These are the activations of a small neural network, seen along a few directions. Each row is one input.
In each table, some parts of the input vary, and every possible input appears once, in random order.
A made-up example of a description, with smaller parts first: one of 3 separate values, together with either a single point or one of 11 places around a ring or (one of 4 places along a line, together with one of 5 places around a ring).
Shared parts are said once, and a part with two or three values counts as separate values.
In the rows, zero is written as 128.

A family of inputs:
r1: [163 170 122 146 200 129  96 185 143 134  85 182  96 152 166 140 119]
r2: [112  71 121 131  67 109 153  83 111 121 168 128 144  79  90 147 135]
r3: [ 94 143  98  95  33 149 161  74 145 153 150 106 136  83 111 121 113]
r4: [173 177 115 151 209 125 109 172 141 138  84 193 108 139 162 135 118]
r5: [ 89  44 181 119  76 100 153 105 120 122 167  62 149 151 108 124 167]
r6: [109 123 119 108  52 177 132  93 106 132 164  44 151 101  91 109 134]
r7: [161 147 115 153 227 138  81 201 121 109  99 172 111 143 138 144 132]
r8: [156 154 111 152 224 145  82 192 111 101  96 177 121 145 144 135 119]
r9: [110  97 119 113  51 100 177  63 143 147 154 139 134  94 112 140 120]
r10: [106 151 117  90  35 161 159  76 138 152 154  52 136 116 122  99 118]
r11: [ 96  55 163 116  57  70 176  73 156 144 159 123 132 138 125 131 141]
r12: [153 195 117 144 197 140  98 156 133 126  86 186 107 143 168 133  99]
r13: [155 176 119 143 199 137  98 175 135 129  83 188 104 155 172 131 108]
r14: [170 192 116 142 202 124 108 164 141 126  79 191 108 130 160 136 108]
r15: [168 167 106 153 229 133  90 181 114 100  89 177 123 121 133 141 119]
r16: [171 153 108 160 237 135  91 188 116 114  99 181 121 129 136 140 130]
r17: [ 98  31 166 127  79  73 156  92 122 121 169 114 145 124 102 143 157]
r18: [ 87  69 177 105  59  93 180  85 153 142 153  73 135 168 132 111 153]
r19: [154 172 106 154 222 147  79 172 106  99  95 171 124 134 141 137 110]
r20: [ 95 115 160  94  46 128 162  90 140 148 154  35 134 155 121  91 136]
r21: [ 97 119  99 113  51 162 136  90 113 130 162  96 151  69  86 129 130]
r22: [ 99  93 161 108  62 138 140 106 108 127 165  28 148 146  97  99 152]
Question: Changing only one part turns r22 into r20. The same change can be made to r17. Which row results?
Answer: r11
Question: Describe the family of inputs behind these rows.
Answer: one of 2 separate values, together with either one of 5 places around a ring or one of 6 places around a ring
Question: Which other rows does r18 become when the choice among 2 separate values takes its other values? List them by row number.
Answer: r5
Question: Which other rows does r1 become when the choice among 2 separate values takes its other values? List them by row number.
Answer: r7

A family of inputs:
r23: [161  59 128 156 212  79 129 170 130 117 115 185 126 138 122 151 163]
r24: [137 224  87 134 185 196  88 143  86 106  92 142 133 135 138 103  86]
r25: [175 112  90 165 166  84 112 142 129 131 128 233 114  76 113 168 122]
r26: [108  98 144  73  24 123 169  76 128 132 156  57 152  97  93 110 142]
r27: [ 95  90 146 108  34 118 166  71 139 138 153  53 129 108  94 116 136]
r28: [ 66  54 144 117  20 132 141  89 128 131 178  93 134 134 129 139 127]
r29: [136 190 128 126 204 164  62 161  94  92 107  97 129 167 149 107 101]
r30: [163  94 170 168 218 120  89 217  93 115 103 123 119 168 116 139 175]
r31: [158 227  80 125 166 193 107 177 142 151  86 149 106 140 159 104  92]
r32: [167 198  70 136 193 212  84 191 102 123 108 144 119  95 115 128 118]
r33: [153 199 131 108 192 167  85 194 146 145 100 108 101 169 162 111 117]
r34: [126  83 163 152 204  70 141 127 129  78 112 182 137 170 154 140 125]
r35: [135 198  78 150 164 145 103 107 120 106  90 200 135  92 152 142  75]
r36: [ 76  69 142 104  27 126 156  89 130 128 164  83 140 121 108 110 147]
r37: [ 72  57 153 112  41 147 139  73 122 145 182  99 141 134 123 133 135]
r38: [ 60  99 139 108  58 112 177  70 135 141 171  63 158 107  87 111 159]
r39: [129 115 140 110  27 125 178  59 131 140 172  39 131 112  96 116 145]
r40: [165 168 113 134 217 177  61 207 102 119 117 100 119 120 119 118 139]
r41: [ 64  66 138 101  30 125 157  85 119 125 172  91 137 132 110 132 150]
r42: [117 105 152 102  38 133 165  60 140 154 166  50 161 111  95 108 145]
r43: [ 71  86 128  94  30 108 172  96 138 128 165  73 144 125  86 126 134]
r44: [139 135 122 158 162  80 125  94 122 104 112 228 120 113 138 158  80]
r45: [128 119 198 161 207 102  88 176  96  76 102 118 136 200 151 118 137]
r46: [153  89 149 145 191  67 158 153 176 138 104 191 105 183 167 139 147]
r47: [133 115 136  94  39 130 186  63 121 171 173  25 154 108 116  95 131]
r48: [146 127 185 146 197  98 107 201 142 136  96 128 105 203 168 121 167]
r49: [157 148 112 138 144  75 140 122 165 162 102 241  88 112 161 164 112]
r50: [167 181  67 150 175 159 107 162 134 126 108 206 129  44 125 156 111]
r51: [156 208  78 135 146 146 121 140 174 152  79 212 110  95 169 146  93]
Question: Describe the family of inputs behind these rows.
Answer: either one of 11 places along a line or (one of 3 separate values, together with one of 6 places around a ring)
Question: Which other rows does r29 become when the choice among 3 separate values takes its other values? List them by row number.
Answer: r33, r40

A family of inputs:
r52: [142 108 120 143 160 110 127 141 131 125 125 175 124 119 126 149 131]
r53: [ 86  93 141 100  37 118 176  65 136 140 164  67 150 121 104 108 137]
r54: [125 150 139 135 161 124 114 136 127 111 108 141 121 159 151 122 112]
r55: [129 124 148 143 171 113 109 144 116 103 112 147 127 159 142 130 124]
r56: [147 145 114 138 160 150 106 160 118 126 121 123 130 114 116 131 140]
r57: [129 157 106 131 145 149 105 134 111 113 119 138 132 115 128 125 108]
r58: [142 131 108 144 146 125 124 136 126 124 122 170 128  95 119 148 126]
r59: [124 141 117 143 156 146 102 137 103 107 122 143 137 113 121 135 121]
r60: [ 77  76 144 101  27 120 173  80 136 140 167  73 142 126 107 119 149]
r61: [127 118 129 142 170 129 105 145 107 101 126 145 133 141 127 134 125]
r62: [100  78 150 111  29 118 163  74 122 145 176  61 142 116  96 117 147]
r63: [124 168 119 129 140 152 111 127 124 125 113 143 126 137 152 120 102]
r64: [145 150  97 130 136 130 126 130 133 129 120 163 121  97 125 138 113]
r65: [144 155 140 127 164 128 121 158 143 140 107 123 114 156 150 116 133]
r66: [145 113 138 143 161  94 131 142 139 130 112 177 117 136 142 145 133]
r67: [140 142 127 135 150 102 135 133 151 138 107 168 111 138 152 136 121]
r68: [153 125 148 138 173 118 117 169 130 127 111 127 121 156 138 124 143]
r69: [147 120 128 137 174 134 110 169 122 124 126 126 127 140 123 134 144]
r70: [141 160 108 127 129 132 132 122 145 144 111 168 114 119 148 135 107]
r71: [146 173 119 121 143 159 117 148 138 146 112 120 116 137 147 115 120]
r72: [100  88 144 102  40 123 168  66 126 136 170  60 150 112 103 117 140]
r73: [150 164 105 123 146 156 111 153 126 132 119 118 121 115 122 123 125]
r74: [ 81  66 155 101  25 115 159  75 134 138 175  67 141 123 105 122 143]
Question: Describe the family of inputs behind these rows.
Answer: either one of 5 places around a ring or (one of 3 separate values, together with one of 6 places around a ring)
Question: A walk changes only the place on the ring of 5. It starts at r72 and steps to r53. List the rest of the walk in order.
Answer: r60, r74, r62

A family of inputs:
r75: [131 106 132 136 142 103 118 135 127 114 129 157 119 128 134 151 123]
r76: [128  96 154 105  39 117 175  69 135 158 171  64 137 103  98 118 143]
r77: [141 130  96 137 151 145 116 130 123 129 135 158 133 104 125 135 116]
r78: [133 173 129 122 133 152 111 134 137 146 110 139 115 139 164 124 109]
r79: [ 81  74 129 101  34 133 158 106 144 147 164  78 135 124 103 122 157]
r80: [153 158  99 133 161 171 102 152 108 127 124 124 126 127 130 123 119]
r81: [139 131 140 129 151 126 101 158 122 116 116 128 119 144 132 126 127]
r82: [138  90 150 147 168  94 142 140 136 124 118 160 130 157 147 135 145]
r83: [135 147 131 144 152 141 105 159 108 116 116 123 131 121 120 128 133]
r84: [128 122 126 146 144 121 116 132 117 117 124 156 131 105 115 148 136]
r85: [ 74  89 154 109  51 125 154  58 108 109 164  65 158 138 105 105 125]
r86: [141 179 108 122 158 151 122 144 139 123 105 121 126 124 134 119 117]
r87: [138 122 151 136 181 105 121 161 136 128 116 125 118 173 142 121 144]
r88: [130 157 102 119 141 118 143 126 138 126 111 154 131 108 125 130 119]
r89: [129 148 118 134 114 118 135 114 141 139 116 169 111 127 147 133 106]
Question: Describe the family of inputs behind these rows.
Answer: either one of 3 separate values or (one of 2 separate values, together with one of 6 places along a line)
Question: What sort of input is r82?
Answer: one of 2 separate values, together with one of 6 places along a line
